A small network was shown many inputs. Here are its activations along a few directions, one row for each input.
In each table, some parts of the input vary, and every possible input appears once, in random order.
Descriptions start from the smaller parts, as in this example, which fits no table here: one of 3 separate values, together with either a single point or one of 11 places around a ring or (one of 6 places along a line, together with one of 8 places around a ring).
Shared parts are said once, and a part with two or three values counts as separate values.

Other details of the inputs vary at random and push rows far along two fixed directions, the same in every table; ignore that.

Table:
r1: [ -6 -10   8  -5  -5  35  12  24 -16 -15   4  -9  -4]
r2: [  6 -32  -6 -12   0  -6  20   7 -26 -15   4  -3 -13]
r3: [-17 -11  -6  15 -10  19  10  16 -13 -25  14   7 -22]
r4: [ -7 -20 -14   0 -13  26  17   4 -18 -18  10 -12  -6]
r5: [-11  -9  23 -24  45 -15   1  -6  11   6   7   6  26]
r6: [ 38  20   7  11  -9  -2 -15   9   2  12 -28 -13   2]
r7: [-16  -1  -9 -17  22  15   2 -31  26   2  24   2  26]
r8: [  6  -5 -16   1   4  10  19  20  -5 -21  10  13 -35]
r9: [ 20   0   5  10 -36 -14 -29 -18  -7   5 -11 -13   6]
r10: [ 13  12  19  11 -29   5 -25   4   2  18 -26 -16   4]
r11: [ 46  24   5   4 -12   3 -13  10  10  14 -20  -9  -2]
r12: [ -2 -19   4   3   1 -13  16  15 -23 -24   6  13 -30]
r13: [-27   8  -1  -1  27   8  -6 -20  31  -5  27  21  10]
r14: [-19  52  -5   2  -5 -31 -32 -20  21  46  -3  16  50]
r15: [-45  -3   8   4  24  -7  -3 -21  23   1  14  13  10]
r16: [ 15  40 -18   7 -25 -30  -7  18 -15  34 -15   3   4]
r17: [ -8 -22  22 -13  -9  17   6  23 -22 -17   8  -5  -4]
r18: [  0 -28 -15  -6  -2   3  29   9 -19  -5  -5 -10 -18]
r19: [ -2  -9 -13   9   7   4  19  19 -14 -23   3   9 -30]
r20: [ 13   4  -3  16 -38  -4 -20 -17  -1  16 -20 -19   2]
r21: [-15   9  14 -20  31  24  -3 -11  27   5  18   4  27]
r22: [ 18  15  -1  26 -18 -25 -16  -4   2  11 -27   3 -23]
r23: [ 46  14 -19   6 -20  -5 -10 -11   9  11 -16  -9  -4]
r24: [-10  -6 -14 -15  41  -7  10 -25  18   1   7   0  24]
r25: [-18 -20  10   7 -16   1   7  12 -20 -28  17  10 -21]
r26: [-18  -4  15 -18  45  -7   8  -5  19  16  -2  -1  22]
Each input here is: one of 2 separate values, together with either a single point or (one of 3 separate values, together with one of 4 places along a line).
Changing only the choice among 2 separate values turns r22 into r15. The same change can be made to r18. Which row results? -> r20
Change only the choice among 3 separate values in r9. List by row number the other rows that result. -> r17, r25
Change only the place on the line of 4 in r19. List by row number the other rows that result. -> r8, r12, r22

Table:
r27: [ 31  22  -1  -2 -13  11 -10  14  -2   6 -17 -14   6]
r28: [-36  23   7  -1  22  -5 -17 -31  30  11  18   6  41]
r29: [-36  18  11   3  29 -27 -18 -37  28  17   6  16  41]
r30: [ 36  28  17   4 -20  -6 -45 -32  28  19 -14 -14  23]
r31: [ 24  -8 -13  17 -33  -4  10  26 -20 -17   1  10 -45]
r32: [ 18  39 -15  19 -18 -22 -32 -28  26  23 -19  -1   4]
r33: [-13 -19  -2 -19  27  10  41  24 -16  -6   6   1   2]
r34: [  5  -8   9  12 -42  -2   1  31 -36 -12  -1  -1 -35]
r35: [-19 -19  -4 -25  27   4  34  21 -11   4   3  -7  -2]
r36: [ -9 -21  -7 -21  26  19  31  30 -12 -16  13   3   0]
r37: [ 32  15   5  19 -19 -14 -35 -29  20  19 -20 -14  23]
r38: [-22   4 -14 -10  34  -1   7 -11  14 -15  21  13   7]
r39: [ -1  12  -3  16 -37   6 -16  -1  -7  12  -6   0  -6]
r40: [ 29  21  -2   3 -15  10  -2  12  -2  13 -16 -17   7]
r41: [ 33 -19   7   0 -39  28   3  18 -25 -13   0 -12 -25]
r42: [-25 -18 -22 -10  18  11  31   3  -6 -11  20  13 -18]
r43: [-19  20  -2   0  48 -45 -12 -41  31  19   3  12  26]
r44: [-18 -16   9 -15  34  -8   6 -22  10   1   9  -9  25]
r45: [ 13  34   7  22 -24 -12 -48 -20  10  17 -12   4  18]
r46: [  7   0   4  11 -51  22   1  32 -27 -17   8  -2 -29]
r47: [ 34  14   5  -5 -23  16   0  25  -7   5 -10 -12  -9]
r48: [ -6   3  20 -17  33 -19 -19 -41  35  12   4   7  37]
r49: [-13 -24   5 -18  25   6  11  -8  -2 -17   9   1  13]
r50: [  4  13   2  22 -32   4 -16   0 -10   7  -3  -1   0]
r51: [-13 -30  -2 -23  10  38  25  12 -15 -32  22 -10  -2]
r52: [ 15  37  17  18 -24 -17 -49 -25  20  26  -7   8  18]
r53: [-40 -24  -5   0   6  14  27  17 -14 -20  29  11  -4]
r54: [  4  -7  -2  18 -42   5   2  30 -38 -19  -8   4 -27]
r55: [  0  -9   0  20 -41   0   6  29 -40  -9  -7  -8 -29]
r56: [ 25  -9 -13   4 -31  15  16  37 -22   4 -17 -12 -23]
r57: [ 20  -5 -14  15 -24 -13   8  25 -34 -18 -11   0 -42]
r58: [ -7 -21   2 -24  23  16  33  30  -5 -10  18   7  -5]
r59: [ 33  18  21   5 -12 -29 -43 -29  19  22 -22 -13  16]
r60: [-23 -14 -20  -6  17  15  36  11 -10 -24  26   6 -15]
r61: [-14  24   0  -9  36 -20 -15 -34  41   7  17  17  21]
r62: [-27  -8  20   8  41  17   2 -15  29  -7   1  -2   7]
r63: [ 26  -4 -11  13 -32   6   8  23 -24 -14   2   7 -43]
r64: [ 17  30  -9  19 -10 -44 -30 -27  16  28 -26   0  -2]
r65: [-46 -24  -9  -5   2  15  24  13  -8 -13  25  11  -7]
r66: [-20   3   3 -12  41 -32   3 -18  17   1  16  18   2]
r67: [ 32   9  -3   5 -18  14   5  19 -15  12 -15 -13  -3]
r68: [ 35   9  -2   0 -16  15  -3  22 -17   4 -16  -9  -5]
r69: [  3   3   4  16 -31  -9 -14  16 -26  -7 -10  -3 -16]
r70: [ -5  -7   8 -28  31  18  21  12   3   2  16   5   9]
r71: [-28   3 -17  -4  35 -21   3 -27  30   8  13  18  12]
r72: [ 21  11 -17  21 -15 -17 -13   1  -2  -6  -9   9 -16]
r73: [-47 -20  -1 -11   9   2  20   9 -14  -7  16   5  -7]
r74: [-33 -21  12   1  29  28  14  -2  19 -12   2  -3 -11]
r75: [ 24 -20  -7   3 -42  30   8  14 -26  -6  -8 -19 -24]
r76: [-23 -16 -14  -3  24  -9  34   4 -10 -16  15  16 -13]
r77: [-18 -16  -5 -10  23 -10  28   6  -5 -18  19  23 -20]
r78: [ 22   7 -17  22 -23  -2   1   5 -14  -2  -6   2 -23]
r79: [-10  -7  13 -28  38  -6  19  13   2   5   9   1   8]
r80: [ 11  30  17  20 -26 -30 -41 -18  13  20 -15  11  11]
r81: [-37 -13  -1  -4  15   5   7   6  -2 -18  25  16   8]
r82: [-20 -15 -14  -7  26  -8  26   6 -12 -23  14  20 -15]
r83: [-19   7 -10  -8  41 -10  -2 -23  18  -4  17  19  14]
r84: [-10 -34  -1 -21  14  35  24   8 -18 -27  21  -4  -2]
r85: [ 38  31  15   3  -7 -25 -27  -6  16  31 -29   0  15]
r86: [  7   9   8  18 -34  -7 -20   7  -2   2   1   9  -8]
r87: [-48  -3   2  -8  19  -9   5 -16  11   6  12  16  17]
r88: [ 18 -14  21  22 -27  31   1  28  -9 -21 -15  -9 -46]
r89: [-16   2   4 -11  31 -13 -20 -47  45  21   3  -1  43]
r90: [ 29  11  -4  10 -12  -3  -3  13  -1  15 -18  -9   5]
r91: [ 25  30 -12  31 -12 -34 -29 -23  20  18 -17   6   4]
r92: [-15  -9  -5 -26  28  19  25   7   3  10   9  -1  11]
r93: [ 27 -21   2   3 -30   8   2  21 -35 -19 -14 -20 -24]
r94: [-28 -17 -18  -8  20  -8  32   1  -5 -10  12  16 -17]
r95: [-14 -15   5 -16  28  16   8 -23  10  -2  17  -5  25]
r96: [ 23  -7  -9   1 -29   8  19  35 -28   6 -24 -10 -24]
r97: [ 20 -23  -6   5 -41  13  11  15 -27  -8 -17 -15 -25]
r98: [ 26   2   6  12 -19 -10 -15 -15   0   8 -20 -12   9]
r99: [ 29 -12  -2   9 -28  10 -11   7 -12 -12 -10 -12  -8]
r100: [ 10  43   7  20 -24 -12 -51 -22  19  15 -12  -2  24]
r101: [ 24  13   6   8 -18 -23 -35 -29  15  27 -29 -20  14]
r102: [-46 -17  -8 -12  -2  29  27  16 -12 -17  28   3  -8]
r103: [-10 -13  13 -18  28  -1  -5 -23  27  -1  18   5  25]
r104: [ 22  25  23  31  -3   0 -47 -21  30   7 -34  -9   2]
r105: [-20  -7   1 -22  21  15   2 -26  23   3  13 -10  26]
r106: [ 29  14   4   0  -4 -14 -10  15 -11  12 -25 -12   1]
r107: [-15  -1   6 -20  46 -12  17   0   7  13   3  -4  24]
r108: [-16 -11   4 -17  23  19  10 -18  13  -7  18 -11  25]
r109: [ 31   7   0   2 -14  -2   0  23 -18   3 -25  -5  -6]
r110: [-20   2  -5 -28  31  16  19   1  16  10   9  -6  21]
Changing only one part turns r65 into r81. The same change can be made to r101. Which row results? -> r93
Changing only one part turns r74 into r88. The same change can be made to r35. Which row results? -> r79
Changing only one part turns r73 into r69. The same change can be made to r89. Which row results? -> r99
What do these inputs look like to the network? -> one of 4 places along a line, together with either a single point or (one of 4 separate values, together with one of 5 places along a line)
Change only the place on the line of 5 in r107. List by row number the other rows that result. -> r33, r40, r67, r90
Change only the place on the line of 4 in r28. List by row number the other rows that result. -> r46, r100, r102
Change only the choice among 4 separate values in r68. List by row number the other rows that result. -> r45, r83, r84
